A small network was shown many inputs. Here are its activations along a few directions, one row for each input.
In each table, some parts of the input vary, and every possible input appears once, in random order.
A made-up example of a description, with smaller parts first: values(3) and (point or ring(9) or (line(6) and ring(8))).
Shared parts are said once, and a part with two or three values counts as separate values.

Other details of the inputs shift rows strongly along two fixed directions, in all tables alike. That doesn't count.

Rows:
x1: [ -7 -38 -29  15  32  37 -16  -6 -37  45 -37 -42]
x2: [-17  64  33  -9 -52 -18 -24 -29 -33 -91   0  -2]
x3: [-24 -20 -22  13  13  14 -16 -39 -50   4 -56 -51]
x4: [-45  31   5  13 -52 -20  -5 -14 -40 -47  -6  13]
x5: [ 33  -2 -23 -52  33  17  23  27  43  17  68  23]
x6: [ 33 -16  23  22   1  -9  36  49  75  34  40  69]
x7: [-32 -17 -30  11  19  13  -5 -20 -32   4 -47 -33]
x8: [-45  36   8  15 -46 -28  22  -7 -12 -57   8  41]
x9: [-26  55  32 -12 -50 -13 -21 -22  -9 -76  12  11]
x10: [-10  26  37  14 -49 -41 -10   4 -13 -16   6   9]
x11: [ 27 -21 -37 -24  15  15  69  49  44  49  84  71]
x12: [-17   1 -10 -10  34  12 -39 -24  -8  -9 -31 -44]
x13: [ 19   3  14 -10  13  25  22  15  54 -18  16  53]
x14: [ 57 -24  16  -9  37  55  31  26  71  21  20  60]
x15: [-11  29  33  15 -47 -52  12  -4   4 -44  -2  20]
x16: [ 21 -37   0  17  25   6 -34   1 -23  60 -32 -61]
x17: [ 25 -39  -4  16  33   5 -24 -10 -12  53 -49 -59]
x18: [ 18 -30 -48 -25  40 -17 -21   4 -21  71   7 -77]
Each input here is: values(3) and (point or ring(5)).
Q: The inputs of x16 and x1 match in every part but the values(3) part. If x18 is changed in the same way as x16 into x1, which row does it become?
A: x11
Q: Change only the ring(5) part in x13. List by row number the other rows that result.
A: x2, x9, x12, x14

Rows:
x19: [-14  12 -17   1 -18 -17  15   2 -25 -27  15   7]
x20: [ 32 -19  19  37   6  32  30  33  27  23  19  50]
x21: [-20  -3   4   2  32  18 -27 -24  13 -24 -47 -32]
x22: [ 15  29  22 -30  -1 -14  -8 -11  22 -48  14   9]
x23: [-31 -20 -46  -6  34  -2  -8 -13 -10  36 -24 -40]
x24: [ -5 -44 -10  23  46  18  -4   8  28  58 -40 -16]
x25: [-11  40  21  -4 -53 -61   6 -12  -8 -55  15 -11]
x26: [ 35   8  24 -15 -31   0  19  26  36  10  42  46]
x27: [ 15 -41 -42 -13  32  51   1  20  -9  57   2 -17]
x28: [ 10 -40 -42 -21  34  47   0  11  -2  64  -9 -14]
x29: [-10 -26 -11  18  25   2 -25 -16 -17  25 -60 -35]
x30: [-15  32  35  16 -66 -11  -2  -9 -28 -60 -10  16]
x31: [-35 -24 -45   2  37   0 -14  -7 -13  34 -15 -40]
x32: [-26  36  22  -8 -39 -34 -41  -7 -30 -26  12 -19]
x33: [ 22 -38 -13   5  47   4  -7  28  19  62   6 -40]
x34: [-12  48  21 -10 -49 -67  -6 -18 -11 -50   7   6]
x35: [ 16  16   6 -12 -26 -38   2 -10   1 -16   3  -5]
x36: [-11  30  29  20 -59 -35  11 -20 -25 -70 -19  13]
x37: [ 16 -22  14  28  10   8  23  29  40  20   3  57]
x38: [-25  26   4 -18 -39  -7  18   9  -3 -24  29  47]
x39: [ 13 -37   5  39  25  22  22  34  40  40  -1  22]
x40: [ 24  -1  -3 -29  52  27 -39 -24  -8  10 -16 -57]
x41: [ 38 -10  27  29 -18  23  45  23  35   1  26  67]
x42: [-25  37  37  26 -62 -13 -11   1 -30 -58  -1  19]
x43: [ 24  -8 -10  -3 -14   4  57  29  29  -6  47  64]
x44: [-20 -14 -37  -5  16  26 -30   0 -50  24 -11 -45]
x45: [ -5  10  22  20 -16  -4   7  -8   1  -8 -15  25]
x46: [-44  -4 -42 -12  10 -19 -18 -42 -48  -2 -44 -73]
x47: [  9 -11  -8  -6  15   9 -44  10 -30  38  -7 -58]
x48: [ -2 -19  17  32   9   2  25  30  52  20   8  50]
x49: [-15  46  18 -26  -9 -32 -18 -22  14 -64   2 -16]
x50: [-20   9  12   8 -30   2 -26 -24 -38 -19 -48 -28]
x51: [-18  17  -5  -4 -37 -26  41   4   4 -41  32  27]
x52: [ 21   7  -6 -21  26  46  30   5  35 -15  40  50]
x53: [  7 -45  -1  20  39  47 -18  26  11  65 -26  -2]
x54: [ 28  -8  23  19 -21   2  45  21  46  -4   6  67]
x55: [ 10 -37 -13   0  52  -2 -13  21  28  69   2 -33]
x56: [ 48   3  21  -6 -17  -3  35  16  42  15  47  48]
x57: [ -6  10  10 -19 -10 -15 -32  -3 -16  14  -2 -25]
x58: [13  1 -2 -6 -2 11 53 25 36 13 50 78]
x59: [-40  19 -20  -1  -6 -15 -15 -28 -55 -18  -5 -26]
x60: [-12  38  30  18 -59 -24   9 -33 -24 -60 -18  14]
x61: [  3  -9 -13 -10   4 -27 -38 -32 -51   3 -36 -85]
x62: [-52  49   6  -9 -55 -27 -10 -11 -41 -58  20  19]
x63: [-36  15 -27 -10  -8 -29  -8 -29 -41 -19 -21 -24]
x64: [ 12 -14   0  -5  23 -18   5  16  40  43  10   0]
x65: [-14  26  34  30 -34 -16  10  -3  -3 -32   3  41]
x66: [ -4  16  30  30 -42 -22  18   9   0 -43   2  40]
x67: [ 30 -10  24   2  24  36  23  18  63 -18   5  64]
x68: [-10   3  14  20 -21 -16  16  -6  17 -16 -22  13]
x69: [ 17  13  11   1 -15 -32  -2  13  -5 -11  20  -3]
x70: [-26  15 -19   4  -9  -6  -9 -21 -62 -21   1 -34]
x71: [ 26 -39 -20 -10  45   1  -2  11  30  69 -13 -40]
x72: [ 24 -16  -7  -6  17   2 -25 -19 -35  30 -10 -66]
x73: [ 24  -4  -4  -2 -14  18  56  20  16  -1  51  56]
x74: [-26  31 -22 -28   4  -2 -20 -40 -25 -66 -18 -23]
x75: [ 13  -7  -7   3  20  -3 -37 -12 -42  29  -7 -69]
x76: [ 46 -15  17 -11  -8  19  13  37  33  32  45  28]
x77: [  3  14   9 -38  23  22 -52 -17 -12 -13 -10 -47]
x78: [ 21  -5 -13  -8 -12   1  56  23  39   1  39  69]
x79: [-35  29  26  11 -43 -16 -23 -17 -31 -36 -33   1]
x80: [-30   7 -36 -12   2  -7 -25 -54 -75  -8 -39 -70]
x81: [ 20 -29  15  28   2  14  41  28  49  17   6  40]
x82: [ 20 -36   3  -6  61  79 -26  11  25  32 -32 -10]
x83: [-20  25 -12 -22   4   4  15  -8  30 -50  19  23]
x84: [  8 -15 -21   0  13   6  35  30  32  21  37  57]
x85: [-23   5 -16   7 -10 -14  24  13   1 -15  27  11]
x86: [-13  -8 -33 -35  46  56 -34 -12 -17   3 -18 -36]
x87: [ 10  -9 -10  -9  27  -8 -31 -18 -19  46 -18 -52]
x88: [-14  37  18   0 -28 -43 -27 -21 -33 -26  11 -21]
x89: [ 22 -29   1   3  63  65 -19 -10  17  23 -32 -18]
x90: [ 32 -44 -16  -3  56   6 -12  24  25  77   2 -19]
Q: What is each input in this table made of?
A: values(3) and line(4) and (point or ring(5))
Q: The inputs of x85 and x44 match in every part but the line(4) part. If x23 is changed in the same way as x85 into x44, which row does it become?
A: x38
Q: The inputs of x24 and x29 match in every part but the line(4) part. If x55 is changed in the same way as x24 into x29, which row does it become?
A: x90
Q: Change only the ring(5) part in x78. List by row number the other rows that result.
A: x19, x43, x63, x84
Q: Change only the values(3) part in x61. List by row number the other rows that result.
A: x36, x43
Q: Which other rows agree with x24 in the line(4) part and the values(3) part? List them by row number.
A: x21, x39, x48, x68, x81
Q: Change only the values(3) part in x32. List by row number the other rows that result.
A: x53, x62
Q: Start at x64 and move only the line(4) part, one step at a time. The first step leads to x34. Which rows follow, in order?
A: x87, x57
Q: Which other rows agree with x53 in the line(4) part and the values(3) part? List them by row number.
A: x30, x42, x50, x79, x82

Rows:
x91: [-24 -12  -6  18  15  14 -35 -30 -38  -2 -64 -51]
x92: [ -1   9   2  -1 -17  -9   6   3  -8  -6  15   8]
x93: [ 28 -41 -22  -8  50  48   9  23  26  58   8   5]
x94: [ -5   4  -5  -8   8 -12 -15 -12  -9  -1 -10 -28]
x95: [-12  -1 -16 -10  11   7 -18 -16 -23  -1 -15 -31]
x96: [ -6  -4  17  20   0   3 -21 -13 -11  -6 -41 -22]
x97: [  2  18   8  -7 -19  -4  26  11  23 -26  33  47]
x98: [-40  41  -2  -9 -33 -35 -18 -37 -41 -62 -15 -26]
x99: [ -3  19   9   1 -30 -26  27  10  15 -23  31  40]
x100: [ 22 -14  -1   1   6   7  32  32  37  27  36  43]
x101: [ 38 -47 -17  -8  58  40   0  26  33  73   4  -8]
x102: [  3  -3  -5  -9  12   4 -22  -9 -17  10 -11 -35]
x103: [  4  16  11   0 -29 -15  25  15  13 -15  34  41]
x104: [ -4   0  -7  -9  13  -6 -22 -13 -15   5 -14 -37]
x105: [ -3  17  35  28 -44 -14  26  10  15 -32   7  54]
Q: What is each input in this table made of?
A: values(3) and (point or line(4))
Q: The inputs of x104 and x97 match in every part but the values(3) part. If x102 is changed in the same way as x104 into x97, which row does it become?
A: x93
Q: Change only the line(4) part in x92. List by row number the other rows that result.
A: x99, x100, x103
